These are the activations of a small neural network, seen along a few directions. Each row is one input.
Each table varies a few parts of the input and shows all the possible inputs, shuffled.
Descriptions start from the smaller parts, as in this example, which fits no table here: one of 2 separate values, together with either a single point or one of 9 places around a ring or (one of 4 places along a line, together with one of 5 places around a ring).
Shared parts are said once, and a part with two or three values counts as separate values.
In the rows, zero is written as 100.

Other details of the inputs shift rows strongly along two fixed directions, in all tables alike. That doesn't count.

Table:
r1: 90  98  104  95  103  101  103  100  96  107  106  107
r2: 98  102  102  92  100  98  102  99  103  106  104  112
r3: 92  105  97  102  102  105  91  86  103  106  96  97
r4: 93  110  96  101  105  104  98  91  106  110  99  98
r5: 92  106  94  100  97  107  92  88  101  106  95  96
r6: 100  98  96  91  106  98  98  100  99  108  108  107
r7: 180  163  149  124  112  124  101  127  40  45  110  79
r8: 91  96  100  92  104  102  101  101  95  104  108  104
r9: 89  96  103  98  98  97  97  97  94  103  103  107
r10: 91  99  105  96  100  101  106  99  95  107  103  109
r11: 92  97  105  93  103  100  110  94  95  103  105  108
r12: 92  108  92  100  94  101  94  89  100  106  95  96
r13: 98  99  97  88  104  100  98  101  103  102  109  107
r14: 93  107  94  96  103  110  99  91  104  110  99  97
r15: 93  98  98  94  102  96  93  100  99  99  96  109
r16: 97  99  99  89  107  99  106  97  100  100  98  110
r17: 91  108  96  104  100  100  91  88  104  107  96  98
r18: 89  97  104  99  95  97  99  96  93  103  99  109
r19: 129  42  96  150  75  91  132  135  151  75  84  68
r20: 95  100  99  91  107  100  99  103  101  103  99  110
r21: 95  98  95  87  108  101  97  104  100  100  101  107
r22: 92  93  98  98  100  97  95  97  90  105  103  104
r23: 98  101  101  91  104  99  100  100  104  105  108  110
r24: 96  100  100  94  98  95  93  97  101  101  104  110
r25: 96  95  93  94  104  96  91  100  94  102  96  106
r26: 92  112  93  99  101  100  100  94  104  110  99  98
r27: 175  170  145  134  117  135  93  123  42  53  104  65
r28: 94  97  94  91  102  97  90  101  98  97  97  106
r29: 98  96  94  90  109  99  97  103  97  106  100  107
r30: 90  96  104  97  98  96  103  91  93  99  101  107
r31: 93  94  99  95  106  101  101  100  92  109  107  104
r32: 93  109  92  96  100  105  100  92  103  110  98  97
r33: 128  53  88  155  74  96  138  132  157  84  89  53
r34: 98  99  101  92  98  94  99  90  100  98  102  110
r35: 95  98  99  92  101  95  99  93  98  96  94  110
r36: 96  101  99  91  103  99  102  102  100  104  96  112
r37: 99  96  96  94  101  95  91  97  97  104  105  107
r38: 90  111  91  101  93  97  94  92  100  106  95  97
r39: 93  103  102  90  98  95  95  94  99  107  94  94
r40: 125  37  97  151  75  94  131  134  146  75  96  60
r41: 96  98  97  91  99  96  91  97  100  99  106  107
r42: 95  104  102  87  104  98  102  97  102  111  97  94
r43: 90  111  93  103  96  96  93  91  101  106  96  98
r44: 97  101  101  95  95  95  96  96  100  102  101  112
Description of these inputs: one of 2 separate values, together with either a single point or one of 6 places around a ring or (one of 3 separate values, together with one of 5 places along a line).
Question: The inputs of r27 and r3 match in every part but the choice among 2 separate values. If r8 is changed in the same way as r27 into r3, which row does it become?
Answer: r40
Question: Change only the choice among 2 separate values in r1. List by row number the other rows that result.
Answer: r9
Question: Change only the choice among 3 separate values in r41. List by row number the other rows that result.
Answer: r28, r40
Question: Change only the place on the ring of 6 in r17. List by row number the other rows that result.
Answer: r3, r5, r12, r38, r43

Table:
r45: 90  84  95  86  97  98  115  101  121  116  107  92
r46: 88  79  79  98  105  96  105  107  116  101  91  112
r47: 97  83  90  94  87  80  107  90  117  106  98  104
r48: 94  86  90  95  99  99  112  102  126  106  94  117
r49: 90  90  86  106  90  92  110  94  116  123  104  95
r50: 105  121  103  105  112  117  84  95  78  103  101  102
r51: 110  119  107  89  117  108  88  99  80  96  122  101
r52: 95  88  95  95  97  95  109  105  130  108  101  118
r53: 95  86  85  93  91  85  114  107  118  110  103  111
r54: 112  127  111  88  115  120  102  92  85  98  108  104
r55: 92  79  86  96  100  87  98  110  120  104  107  113
r56: 79  92  91  104  87  95  108  89  119  106  86  94
r57: 92  77  85  96  102  99  100  107  120  103  96  116
r58: 80  61  110  97  99  99  125  98  101  106  116  112
r59: 109  125  117  86  106  97  92  94  78  94  90  100
r60: 91  73  92  92  92  84  92  100  113  104  94  99
r61: 112  118  109  93  108  94  78  94  78  88  107  109
r62: 89  73  93  93  97  86  93  98  113  104  87  97
r63: 78  81  89  102  87  91  93  97  113  105  90  92
r64: 93  76  92  94  105  105  100  98  124  109  112  103
r65: 94  108  126  108  105  107  105  97  58  102  111  113
r66: 85  81  81  104  80  87  94  94  110  104  102  98
r67: 104  135  113  100  95  108  88  87  87  93  104  107
r68: 102  121  107  98  106  106  82  105  72  108  104  93
r69: 78  82  86  105  89  95  96  95  113  102  87  94
r70: 114  115  103  90  101  92  81  96  69  90  104  106
r71: 104  116  109  84  117  110  90  105  74  99  106  92
r72: 83  90  94  103  97  97  109  97  118  124  91  89
r73: 113  115  107  93  110  106  79  91  78  87  96  111
r74: 107  119  107  84  106  100  85  118  73  95  103  109
r75: 89  87  87  95  107  105  121  91  123  109  100  98
r76: 88  81  90  110  99  102  93  97  121  117  104  101
r77: 89  83  95  94  97  89  109  90  120  104  83  100
r78: 177  75  122  164  87  106  127  172  112  44  88  43
r79: 109  129  112  83  104  100  97  113  79  98  102  109
r80: 103  136  110  100  96  100  90  88  84  92  109  103
r81: 81  81  86  107  102  100  100  99  112  117  90  91
r82: 183  84  122  172  86  108  138  142  120  38  81  44
r83: 106  134  110  104  108  105  94  93  84  108  111  100
r84: 90  89  85  97  102  96  118  102  122  105  90  113
r85: 174  89  122  178  73  117  132  140  123  42  88  44
r86: 176  88  122  180  86  122  136  144  122  58  91  41
r87: 85  76  88  92  107  103  106  101  115  109  99  92
r88: 87  91  85  104  77  86  107  89  116  107  101  98
r89: 110  117  105  89  118  120  90  97  79  94  110  104
r90: 88  86  94  89  98  90  112  110  121  111  90  105
r91: 112  120  108  91  111  107  82  110  83  91  107  119
r92: 80  91  94  101  85  91  105  92  119  109  88  92
r93: 100  132  109  101  110  111  99  95  78  108  93  93
r94: 85  83  89  107  87  97  89  92  122  102  101  104
r95: 87  87  91  92  100  93  115  107  121  108  88  107
r96: 112  128  116  87  113  116  98  94  89  100  116  105
r97: 100  136  103  102  100  109  97  85  80  90  92  102
r98: 83  83  80  111  104  103  102  95  113  114  93  96
r99: 107  116  109  82  111  109  89  106  74  100  113  94
r100: 112  119  99  88  104  97  88  112  70  93  109  113
r101: 91  110  126  105  92  102  101  92  59  86  108  115
r102: 114  128  115  91  106  94  90  89  84  91  106  109
r103: 100  133  112  94  91  101  90  95  79  96  100  96
r104: 82  80  89  105  100  97  97  102  112  120  93  89
r105: 96  74  94  98  97  91  89  93  122  101  98  110
r106: 86  77  85  94  102  93  103  112  114  104  89  107
r107: 93  89  91  95  98  87  111  105  127  108  106  114
r108: 90  76  83  100  101  92  98  91  115  98  87  105
r109: 105  128  112  85  116  114  105  96  80  99  102  95
r110: 94  84  88  90  95  95  117  96  119  114  113  96
r111: 89  91  95  108  96  102  105  92  127  121  102  101
r112: 98  123  106  95  93  101  78  100  73  93  101  96
r113: 105  124  105  105  111  105  82  98  78  104  113  99
r114: 80  84  80  109  92  97  98  90  114  99  90  99
r115: 106  119  100  91  121  116  95  97  76  93  106  100
r116: 85  90  93  102  92  95  108  99  118  124  98  91
r117: 88  80  81  107  93  92  98  99  109  119  105  95
r118: 114  125  113  91  107  106  92  86  84  90  94  112
r119: 84  82  85  107  89  101  93  90  118  100  94  103
r120: 80  63  108  99  94  89  121  109  101  102  106  126
r121: 88  74  89  96  99  89  96  95  113  101  85  99
r122: 93  83  97  90  89  84  105  95  120  108  93  100
r123: 111  117  101  86  109  106  91  101  71  98  119  99
r124: 106  127  115  82  114  111  102  99  80  103  104  93
r125: 103  134  103  105  112  114  101  90  79  105  95  99
r126: 102  102  131  96  102  97  101  93  59  85  106  121
r127: 111  129  112  87  114  108  100  94  86  99  121  102
r128: 102  125  105  102  98  100  78  93  78  89  110  103
r129: 116  127  118  91  105  103  88  88  87  92  101  113
Question: The inputs of r106 and r87 match in every part but one. If r46 is changed in the same way as r106 into r87, which row does it become?
Answer: r115
Question: The inputs of r105 and r94 match in every part but one. If r61 is changed in the same way as r105 into r94, which row does it become?
Answer: r128
Question: Describe the family of inputs behind these rows.
Answer: one of 5 places around a ring, together with either a single point or (one of 2 separate values, together with one of 8 places around a ring)
Question: Start at r124 and move only the place on the ring of 8, one step at a time. The first step leads to r45. Which rows follow, in order?
Answer: r110, r127, r96, r54, r75, r109
Question: Change only the place on the ring of 5 in r45. List by row number the other rows that result.
Answer: r79, r103, r116, r122
Question: Start at r59 and move only the place on the ring of 5, one step at a time. The first step leads to r90. Which rows follow, in order?
Answer: r124, r72, r92
Question: Change only the place on the ring of 8 in r117. List by row number the other rows that result.
Answer: r50, r68, r76, r81, r98, r104, r113

Table:
r130: 169  71  118  179  79  109  127  146  117  44  83  38
r131: 125  144  122  90  119  116  85  103  51  83  114  109
r132: 93  94  92  101  104  103  96  92  107  102  89  99
r133: 98  103  90  94  98  98  93  94  116  106  96  94
r134: 93  86  98  96  100  96  100  103  99  105  106  103
r135: 97  89  95  93  107  101  102  104  105  106  107  104
r136: 94  90  102  96  94  93  105  98  101  101  98  110
r137: 96  92  96  92  107  100  102  106  106  109  102  102
r138: 89  111  94  107  99  110  108  84  114  118  98  86
r139: 98  93  99  92  100  97  107  100  107  102  99  111
r140: 97  89  99  94  102  98  104  99  107  100  107  111
r141: 94  101  88  104  93  93  93  94  107  106  96  97
r142: 98  104  86  100  99  98  95  95  113  108  96  97
r143: 95  94  95  91  105  99  106  104  107  106  99  103
r144: 93  85  98  98  98  96  100  99  99  101  108  108
r145: 92  100  91  102  99  102  95  97  111  105  94  101
r146: 94  89  105  98  96  91  103  98  103  101  103  111
r147: 117  155  120  101  107  114  75  99  48  83  100  101
r148: 94  100  92  98  92  93  91  93  110  104  96  93
r149: 93  87  102  97  96  94  102  97  101  99  107  110
r150: 126  147  129  90  117  112  88  103  54  83  109  113
r151: 85  107  97  111  93  105  107  83  107  116  98  86
r152: 91  91  98  95  99  94  104  103  101  105  98  102
r153: 91  92  99  95  96  92  106  100  101  100  97  105
r154: 95  95  97  91  102  97  108  101  107  101  98  106
r155: 92  89  98  95  100  96  101  105  100  108  102  101
Question: Describe the family of inputs behind these rows.
Answer: one of 2 separate values, together with either a single point or one of 4 places along a line or one of 8 places around a ring
Question: The inputs of r141 and r142 match in every part but the choice among 2 separate values. If r144 is changed in the same way as r141 into r142, which row does it become?
Answer: r131
Question: Change only the choice among 2 separate values in r138. List by row number the other rows that result.
Answer: r151
Question: Start at r134 and move only the place on the ring of 8, one step at a time. The first step leads to r144. Which rows follow, in order?
Answer: r149, r146, r136, r153, r152, r155
Question: Start at r154 and move only the place on the ring of 8, one step at a time. The first step leads to r143. Which rows follow, in order?
Answer: r137, r135, r131, r140, r150, r139

Table:
r156: 101  113  105  111  101  108  99  92  94  97  98  88
r157: 112  101  102  98  109  102  97  113  85  88  106  105
r158: 108  110  104  89  110  104  100  108  90  97  100  99
r159: 106  103  112  99  104  106  110  107  90  98  101  96
r160: 113  99  104  99  99  95  89  106  90  90  103  101
r161: 16  89  76  37  104  78  75  50  98  151  108  157
r162: 106  95  110  104  103  103  104  109  84  91  106  106
r163: 111  112  113  102  97  101  110  98  99  92  100  107
r164: 80  14  67  142  61  77  132  108  181  108  80  73
r165: 106  113  97  108  96  98  87  102  93  92  90  93
r166: 111  113  99  102  107  110  98  106  99  104  106  90
r167: 116  112  106  96  101  101  102  103  104  90  99  106
r168: 109  113  98  106  105  107  92  97  98  96  96  89
r169: 106  112  106  108  103  110  106  101  94  106  108  89
Question: The inputs of r161 and r160 match in every part but one. If r159 is changed in the same way as r161 into r160, which row does it become?
Answer: r158
Question: Describe the family of inputs behind these rows.
Answer: one of 2 separate values, together with either a single point or one of 6 places around a ring
Question: Change only the choice among 2 separate values in r162. List by row number the other rows that result.
Answer: r157

Table:
r170: 89  31  72  121  81  89  125  110  175  110  93  90
r171: 101  107  100  89  107  101  102  100  99  107  100  99
r172: 97  101  102  99  108  106  95  97  96  106  106  103
r173: 94  100  101  103  103  102  91  95  92  102  99  102
r174: 95  102  98  97  105  105  97  96  93  101  93  101
r175: 99  102  100  96  104  105  95  93  98  101  110  101
r176: 96  103  99  96  96  97  90  95  93  100  102  96
r177: 97  106  98  97  104  100  93  95  100  96  93  104
r178: 98  106  98  91  106  104  102  103  96  107  101  98
r179: 101  81  111  83  104  88  100  113  83  86  106  127
r180: 99  103  95  101  100  98  89  93  95  98  99  106
r181: 92  102  97  102  104  104  95  98  91  100  96  101
r182: 101  107  98  94  109  103  98  97  103  100  101  105
r183: 96  101  99  99  99  102  90  90  94  97  102  100
r184: 79  30  71  123  78  83  124  113  162  112  88  80
r185: 99  104  100  93  100  100  95  97  97  104  110  97
r186: 99  105  97  98  100  102  89  96  99  97  95  107
r187: 102  106  95  94  102  97  94  100  98  105  107  102
r188: 103  104  96  98  105  102  94  96  99  102  107  107
r189: 95  105  97  95  105  103  99  104  94  107  104  98
r190: 99  105  94  98  97  94  89  98  94  101  99  101
r191: 98  104  100  96  105  103  97  93  97  100  92  102
r192: 95  110  102  98  98  96  99  93  99  97  94  104
r193: 96  107  104  96  99  99  103  91  96  101  93  102
r194: 97  108  97  93  101  95  93  99  99  99  93  100
r195: 94  102  101  99  99  98  90  99  91  105  99  97
r196: 95  105  97  94  101  100  97  101  92  104  93  97
r197: 95  103  98  98  108  107  100  100  95  104  104  102
r198: 100  109  98  90  106  98  98  102  102  103  101  101
r199: 100  110  102  96  98  101  101  97  102  103  103  108
r200: 99  107  96  95  96  97  89  100  98  100  95  103
r201: 98  106  99  92  102  98  97  97  96  103  92  98
r202: 97  105  105  97  98  101  101  91  97  102  110  102
r203: 90  106  101  102  97  100  101  96  90  102  97  102
r204: 100  108  105  93  104  102  108  94  100  105  100  103
r205: 93  106  102  99  102  104  106  99  94  106  105  103
r206: 98  106  99  102  94  95  95  92  95  100  100  106
r207: 101  107  100  98  99  98  100  94  98  104  108  107
r208: 178  105  133  159  94  116  118  151  89  52  103  46
r209: 83  31  82  125  79  86  131  107  165  116  98  86
r210: 92  103  106  103  97  99  97  94  92  104  100  102
r211: 99  111  103  94  103  99  104  96  102  101  101  105
r212: 96  107  103  95  103  105  108  97  96  106  101  103
r213: 94  104  104  100  93  98  96  89  94  99  103  101
r214: 93  106  102  98  98  101  104  95  92  102  94  102
r215: 183  111  128  156  90  116  117  153  97  47  99  50
r216: 97  109  101  99  93  98  96  94  98  99  96  107
r217: 101  105  101  92  110  106  102  95  100  104  99  103
r218: 104  82  112  80  108  92  105  115  86  91  113  127
r219: 98  103  99  94  109  109  102  99  97  105  101  102
Question: Describe the family of inputs behind these rows.
Answer: one of 2 separate values, together with either a single point or (one of 3 separate values, together with one of 8 places around a ring)
Question: The inputs of r209 and r210 match in every part but the choice among 2 separate values. If r217 is changed in the same way as r209 into r210, which row does it become?
Answer: r191
Question: The inputs of r200 and r215 match in every part but the choice among 2 separate values. If r174 is changed in the same way as r200 into r215, which row does it become?
Answer: r219
Question: Change only the choice among 2 separate values in r185. List by row number the other rows that result.
Answer: r176
Question: Change only the place on the ring of 8 in r199. List by row number the other rows that result.
Answer: r202, r204, r205, r207, r209, r211, r212
Question: Change only the choice among 3 separate values in r172. List by row number the other rows that result.
Answer: r208, r209
